Each row below holds a small network's activations on one input, seen along a few directions.
In each table, some parts of the input vary, and every possible input appears once, in random order.
A made-up example of a description, with smaller parts first: line(4) and (point or ring(11) or (values(2) and ring(8))).
Shared parts are said once, and a part with two or three values counts as separate values.
In the rows, 128 means zero.

Other details of the inputs vary at random and push rows far along two fixed directions, the same in every table; ignore that.
These rows show it; all are for the same input, with only those details redrawn:
[ 60 108  71 187 205 110  75 174 212 122 137 150]
[175 188 121 125 114 174 194 124 105 108 152 245]
[110 122 134 139 102 137 109  60 129 165 109  69]
[119 126 141 134  94 140 117  51 123 166 110  70]
[136 134 154 122  68 152 129  28  98 174 104  60]
[100 144  70 174 200 133 125 196 190  95 158 240]
[113 122 137 138  98 139 110  55 126 168 107  64]
[ 82 102 119 156 129 122  81  76 158 166 108  50]

Rows:
r1: [185 174 121  99 138 194 189 122 108  95 161 228]
r2: [101  69 118 151 155  87  69 168 162 151 138  43]
r3: [154 150 144  93 114 108 161 148  81 126 116 151]
r4: [194 179 104  60  85 200 201 139  96  67 134 245]
r5: [ 62 107 110 142 193  67  82 214 176  95 129 142]
r6: [128 122 131 138  86 143 114  57 109 168  99  78]
r7: [143 105 172 125 101 122 117 112 116 128 125  59]
r8: [134 146 146  90 110 120 154 154  80 115 133 153]
r9: [115 124 119 108 139  98 127 182 113 137 132 137]
r10: [204 149 137 119 133 130 177 176 112 100 143 193]
r11: [113 114 135 129 117 146 107  58 134 160 117  57]
r12: [161 125 168 120 102 140 156 133 106  96 143 139]
r13: [165 127 153 114 111 140 155 148  92 109 154 135]
r14: [ 57 106  69 188 208 109  73 177 214 121 139 149]
r15: [129 145 158  97 108 112 150 142  97 100 125 159]
r16: [109  82  98 170 202  83  90 212 185 109 143 119]
r17: [152 132 169  82  85  97 138  94  80 159  85  65]
What do these inputs look like to the network?
Answer: point or line(4) or (values(2) and line(6))
Which of the alternatives is r4?
Answer: point
Which other rows does r16 become when the line(6) part takes its other values? List them by row number.
Answer: r2, r7, r10, r12, r13

Rows:
r18: [125 157 125 126 123 138 147 126 119 116 133 182]
r19: [ 95 103 118 131 152 104  96 152 153 132 128  99]
r20: [131 112 122 125 125 125 116 126 127 138 121 100]
r21: [160 131 157 137 108 140 142  98 116 139 128 113]
r22: [114 134 126 127 119 123 124 115 126 134 113 124]
r23: [111 115 140 123 128 115 117 132 124 132 129  98]
r24: [146 129 135 146 125 128 133 122 119 148 135 119]
r25: [163 134 144 108 100 147 144 100 107 122 121 115]
r26: [115 119 129 138 129 143 120 102 140 128 129 118]
r27: [101  94 132 145 151 112  93 144 154 117 131  91]
r28: [120 114 128 134 135 122 118 151 133 123 140 119]
r29: [153 135 139 112 103 147 141  95 115 126 120 112]
r30: [138 136 148 105  97 122 140 112 103 133 116 113]
r31: [140 147 130 146 136 113 146 140 120 127 131 162]
r32: [113 126 112 142 138 136 115 130 143 131 138 137]
r33: [119 106 134 129 129 121 107 123 143 123 125  88]
r34: [139 134 144 107 104 124 136 106 103 135 107 116]
r35: [117 131 121 124 125 131 125 116 130 140 125 120]
r36: [111 107 109 138 155 115 111 167 154 120 141 129]
r37: [143 131 138 122 102 150 141  90 119 130 122 114]
r38: [121 116 109 134 146 127 115 141 144 130 126 122]
r39: [142 139 136 104 107 138 142 102 105 140 116 114]
r40: [123 128 110 125 158 120 127 164 139 115 133 163]
r41: [124 120 116 133 123 134 122 116 131 139 127 110]
r42: [114 131 118 125 137 118 121 141 142 126 115 135]
r43: [149 154 120 144 150 126 156 163 127 119 152 197]
r44: [109 128 127 135 146 110 123 165 135 111 132 148]
r45: [146 172 117 120 133 155 167 146 113 107 153 223]
What do these inputs look like to the network?
Answer: line(4) and (point or line(6))
The inputs of r40 and r25 match in every part but the line(4) part. If r43 is changed in the same way as r40 into r25, which row does it become?
Answer: r21
Which other rows does r39 become when the line(6) part takes its other values? List them by row number.
Answer: r19, r23, r35, r40, r45
A walk changes only the line(4) part. It starts at r42 and steps to r39. List the rest of the walk in order.
Answer: r38, r29
List by row number the other rows that have the line(4) part in common with r18.
Answer: r22, r30, r31, r34, r42, r44

Rows:
r46: [169 137  79 195 145 189 148 138 164  97 162 206]
r47: [ 86  86 125 136 144 107  82 134 137 149 132  56]
r48: [ 89  89 139 111 112 124  89  92 121 150 118  28]
r49: [ 43 111  70 173 188 105  66 149 202 134 109 145]
r50: [ 72 117 127 148 117 123  78  43 148 187  97  34]
r51: [119 106 142 100 115 120 105  97 124 131  93  52]
r52: [105 112 124 138 145  91 106 171 162 112 122 124]
r53: [ 36 103  69 179 189 106  75 148 200 121 113 158]
r54: [170 134 164 118 119 112 151 128 101 125 120 120]
r55: [159 151 155  90  92 167 169 115  90  95 139 164]
r56: [171 156 144  73  64 149 175 105  67 133 122 139]
r57: [164 111 131 133 109 186 123  40 156 162 135  74]
r58: [189 148 185 101  64 152 177  84  48 144 144 119]
r59: [146 153 101 117 144 125 158 204 119 109 154 216]
r60: [129 105 154 127 100  99 110 116 106 169 111  52]
r61: [174 159 130  80 107 144 174 127  84 117 126 165]
r62: [145 168 139 109  84 160 150  46  89 160 111 140]
r63: [165 145 116 135 169 117 162 198 121 106 145 206]
r64: [ 62 130 116 169 145 126  92  70 171 174 123  72]
r65: [ 99 103 106 151 193  87  98 193 184  95 122 136]
r66: [169 138 179 106  70 119 154 106  81 140 119  99]
r67: [110 101 146 158 154 101 107 162 147 108 149 119]
r68: [133 129 150 125 131 132 138 151 125  91 149 154]
r69: [139 154 112 107 135 132 152 189 136  84 139 208]
r70: [156 153 100 119 165 126 161 194 120 106 147 214]
What do these inputs look like to the network?
Answer: values(2) or line(5) or (values(3) and ring(6))
A walk changes only the line(5) part. It starts at r64 and steps to r50. List the rest of the walk in order.
Answer: r62, r49, r53

Rows:
r71: [125 133 149 114  94 125 131 104 109 131 119 108]
r72: [132 129 134 105  99 130 130 111 112 143 122 106]
r73: [102 138 113 119 140 119 124 136 135 132 123 147]
r74: [113 120 140 144 130 104 118 133 136 129 121 109]
r75: [135 143 128 110  94 138 139  99 108 141 113 123]
r76: [133 134 126 142 148 128 130 144 147 109 124 168]
r77: [136 130 121 151 147 124 130 162 132 127 147 153]
r78: [148 123 133 114 109 131 131 116 116 142 124  98]
r79: [ 85  80 119 110 132  87  79 130 127 156  90  32]
r80: [138 134 143 113 109 134 139 133 114 111 139 141]
r81: [116 138 112 113 146 128 131 151 135 120 138 167]
r82: [115 122 152 107 110 126 120 101 116 129 124  96]
r83: [165 150 152  99  90 167 162  97 100 109 122 143]
r84: [135 136 117 132 134 127 127 115 136 134 114 139]
r85: [128 122 111 123 144 127 135 172 110 111 132 161]
r86: [121 139 118 131 143 139 126 144 145 101 122 166]
r87: [140 122 109 144 154 148 139 143 152 113 148 152]
r88: [129 135 138 127 107 115 132 110 115 152 112 105]
r89: [122 104 137 141 136 106 108 139 144 128 123  98]
r90: [147 135 129 116 123 127 137 143 116 132 137 130]
r91: [115 113 152 127 126 103 111 112 123 138 116  72]
r92: [ 85 113 131 148 154  93 101 133 154 131 115  98]
r93: [188 149 142 118  96 162 169  86  93 130 133 147]
r94: [139 112 138 126 134 134 128 128 144 116 128 111]
r95: [118 138 137 122 120 116 130 104 118 151 110 106]
r96: [131 136 106 156 152 136 129 128 147 118 136 169]
r97: [124 132 101 140 146 156 134 135 151 108 142 160]
r98: [ 98 100 134 136 154 103  94 140 150 124 132  82]
r99: [138 131 133 137 142 110 137 168 131 107 141 156]
r100: [107 143 115 132 147 135 134 137 132 122 142 175]
r101: [129 131 121 138 155 138 132 153 131 120 154 157]
r102: [116 120 126 137 123 112 111 111 136 151 108  95]
r103: [148 118 150 122 111 131 135 125 121 120 134 109]
r104: [ 93 106 123 155 160 108  90 136 149 148 126  85]
r105: [121 134 132 112 100 125 129 107 112 148 115 107]
r106: [150 122 142 137 105 136 131 100 110 149 127  98]
r107: [136 112 136 132 136 121 118 129 143 123 119 112]
r108: [138 144 144 117  88 146 148  90  96 143 131 129]
r109: [156 128 149 124 101 146 140 107 100 144 142 103]
r110: [125 133 104 123 137 134 131 156 142 117 134 162]
r111: [119 126 116 137 140 137 127 152 140 120 153 161]
r112: [121 138 143 134 116 130 133  91 111 152 120 109]
r113: [144 128 106 125 153 135 138 151 149 114 135 154]
r114: [130 132 144 141 106 128 134  96 111 153 123 106]
r115: [128 134  99 122 145 142 132 145 150 112 127 161]
r116: [139 137 117 131 145 113 134 170 130 127 136 156]
r117: [175 138 147 120  91 162 161  99  93 134 143 126]
r118: [ 85  78 126 124 143  82  82 151 136 121 105  59]
r119: [138 126 132 132 142 119 133 168 135 102 151 149]
r120: [ 99 131 128 125 141 116 119 136 137 116 126 138]
r121: [115 127 132 121 129 142 126 116 123 135 142 136]
r122: [127 135 113 159 144 129 132 139 141 125 139 168]
r123: [121 126 108 140 138 147 130 147 145 115 148 161]
r124: [120 124 126 119 143 120 117 135 130 138 130 110]
r125: [114 137 105 146 139 138 129 139 141 117 141 168]
r126: [118 136 121 133 135 128 128 153 139 104 130 165]
r127: [120 129 126 126 143 110 120 138 128 141 120 112]
r128: [179 178 137 104  80 183 184  73  78 117 131 179]
r129: [122 143  97 128 145 136 126 138 146 114 121 168]
r130: [140 129 151 110  93 143 136 105 109 122 124 108]
r131: [101 104 137 150 135 104  96 122 151 138 110  85]
r132: [141 121 134 123 114 118 123 116 120 150 115  93]
r133: [146 123 123 121 128 127 125 113 132 141 115 113]
What do these inputs look like to the network?
Answer: values(3) and (point or (line(4) and ring(5)))
The inputs of r77 and r99 match in every part but the values(3) part. If r121 is changed in the same way as r77 into r99, which row does it become?
Answer: r82
The inputs of r73 and r100 match in every part but the values(3) part. If r95 is changed in the same way as r73 into r100, which row does it become?
Answer: r112
Which other rows does r127 become when the values(3) part takes its other values? List them by row number.
Answer: r91, r104
A walk changes only the ring(5) part. It starts at r125 and steps to r122. List the rest of the walk in order.
Answer: r106, r117, r123
A walk changes only the ring(5) part. It starts at r86 and steps to r83. List the rest of the walk in order.
Answer: r94, r107, r76
A walk changes only the line(4) part. It starts at r84 and steps to r102. List the rest of the walk in order.
Answer: r88, r95
